A small network was trained on made-up records. Each row is its average activation on records with the value named, seen along a few directions.
Values that are neighbours, or in one group, have similar rows; names and order tell nothing.
In the rows, zero is written as 500.
Strong random noise was added to every row along 13 fixed directions; ignore it. To show where, here is one row again and again, with new noise each time:
469 471 364 466 582 346 637 600 330 464 508 521 433 509 503 371 647 435 480 418 575 486 504 566 573 549 266 655
428 332 608 600 594 307 723 532 251 397 418 594 647 458 606 102 414 659 479 363 337 710 480 454 399 525 565 588
404 669 690 188 597 518 436 521 432 311 506 394 540 341 666 414 565 621 397 537 368 519 446 687 355 316 599 707
435 370 453 564 450 589 356 484 518 465 599 427 414 629 406 545 439 474 556 514 593 647 388 308 417 589 442 517
685 287 613 630 401 467 686 425 560 526 424 608 542 590 635 510 406 384 586 522 549 393 650 607 500 492 520 578
569 509 446 476 621 431 510 576 257 406 374 812 271 773 649 73 423 613 520 278 454 568 635 411 320 729 628 226
406 308 522 477 315 608 549 549 573 408 442 439 481 664 396 760 360 569 485 418 487 435 342 370 416 465 552 533
479 436 627 577 680 644 651 608 593 505 673 325 467 468 396 554 338 419 606 391 476 548 227 626 609 531 431 508
505 484 590 343 514 385 650 619 352 305 435 676 501 362 716 451 537 664 466 389 323 361 499 649 564 475 639 595
385 340 511 659 483 562 316 418 372 598 677 453 525 536 394 416 456 555 547 518 445 909 278 282 475 668 467 351
366 580 145 414 726 360 324 635 412 427 305 652 438 597 395 368 638 771 597 207 426 594 468 292 340 685 643 378
470 520 464 414 656 491 453 554 495 403 487 436 407 553 513 346 517 498 508 489 564 565 498 480 377 511 469 589
676 498 355 489 714 770 330 555 761 549 551 493 386 583 377 679 510 296 648 513 604 648 406 545 729 433 540 290
647 531 477 332 719 654 492 596 620 534 448 505 351 553 512 524 542 402 475 548 503 537 452 659 665 430 551 268
477 502 519 434 339 426 444 374 553 613 298 431 566 614 513 414 482 576 390 688 516 406 658 351 248 474 559 420


Values of F:
f16: 582 391 551 535 447 378 558 390 334 658 308 592 507 612 598 156 499 569 349 621 438 631 685 387 359 534 551 296
f8: 447 157 438 908 429 364 688 367 620 736 447 373 513 704 323 627 404 465 573 483 665 531 497 331 295 803 330 534
f1: 421 374 512 405 361 456 477 467 405 426 463 480 471 526 568 587 623 522 334 619 561 618 497 489 439 486 430 649
f3: 209 617 326 354 422 456 546 596 373 416 428 423 616 468 309 697 630 634 364 301 421 512 323 465 510 388 384 630
f5: 429 560 456 670 458 401 444 569 378 499 670 603 401 386 475 411 438 661 529 456 421 452 447 258 560 758 528 315
f10: 452 466 307 452 315 448 351 504 266 442 448 754 459 608 499 545 647 641 481 371 430 561 524 310 501 554 576 445
f19: 520 476 521 579 597 542 771 597 675 446 391 392 545 578 362 563 342 428 511 361 532 377 513 545 449 333 481 603
f7: 483 307 718 780 639 493 604 458 595 547 637 440 613 269 504 580 355 592 605 488 375 668 330 531 542 641 591 546
f20: 435 481 310 526 805 292 664 595 564 628 330 346 453 517 361 424 641 579 483 384 554 423 520 540 356 617 358 590
f14: 576 657 647 455 475 712 462 443 520 607 575 450 416 682 497 408 359 346 490 493 532 492 510 600 436 421 465 311
f12: 626 553 627 628 573 584 421 375 564 466 686 534 507 493 584 526 466 295 627 503 614 661 610 688 482 502 475 610
f11: 453 338 474 390 351 600 583 607 394 352 448 526 328 742 476 542 445 442 346 454 584 501 442 418 535 435 409 490
f2: 424 395 527 628 461 466 552 575 480 316 672 449 569 284 499 390 405 479 519 594 556 528 426 330 683 443 437 718
f15: 584 606 420 665 745 492 460 539 464 523 617 589 395 477 467 359 505 455 670 348 528 553 524 502 531 656 501 429
f13: 384 538 453 561 603 538 434 494 543 387 435 432 569 607 396 336 380 537 495 414 549 690 487 343 320 451 563 536
f17: 605 422 239 618 452 696 471 502 506 537 470 669 546 735 303 585 507 243 508 421 623 780 507 401 783 346 444 260
f6: 388 638 468 447 491 688 245 352 564 729 570 244 668 497 282 617 594 408 443 642 484 793 334 502 529 348 416 380
f4: 312 510 533 565 345 456 445 376 242 646 628 448 681 463 400 481 550 556 405 474 383 789 333 497 521 573 347 456
f18: 480 587 477 646 597 300 533 622 525 402 562 535 652 57 516 301 446 663 559 566 373 382 523 293 717 486 649 565
f9: 467 688 336 283 311 636 306 534 414 418 444 592 471 618 407 624 591 510 408 449 514 482 525 385 546 284 523 401
The values of F form a ring.
List every value one step from f15, in the order listed. -> f20, f18
List every value one step from f2, in the order listed. -> f14, f11
List every value one step from f8, in the order listed. -> f7, f12
List every value one step from f17, in the order listed. -> f6, f4
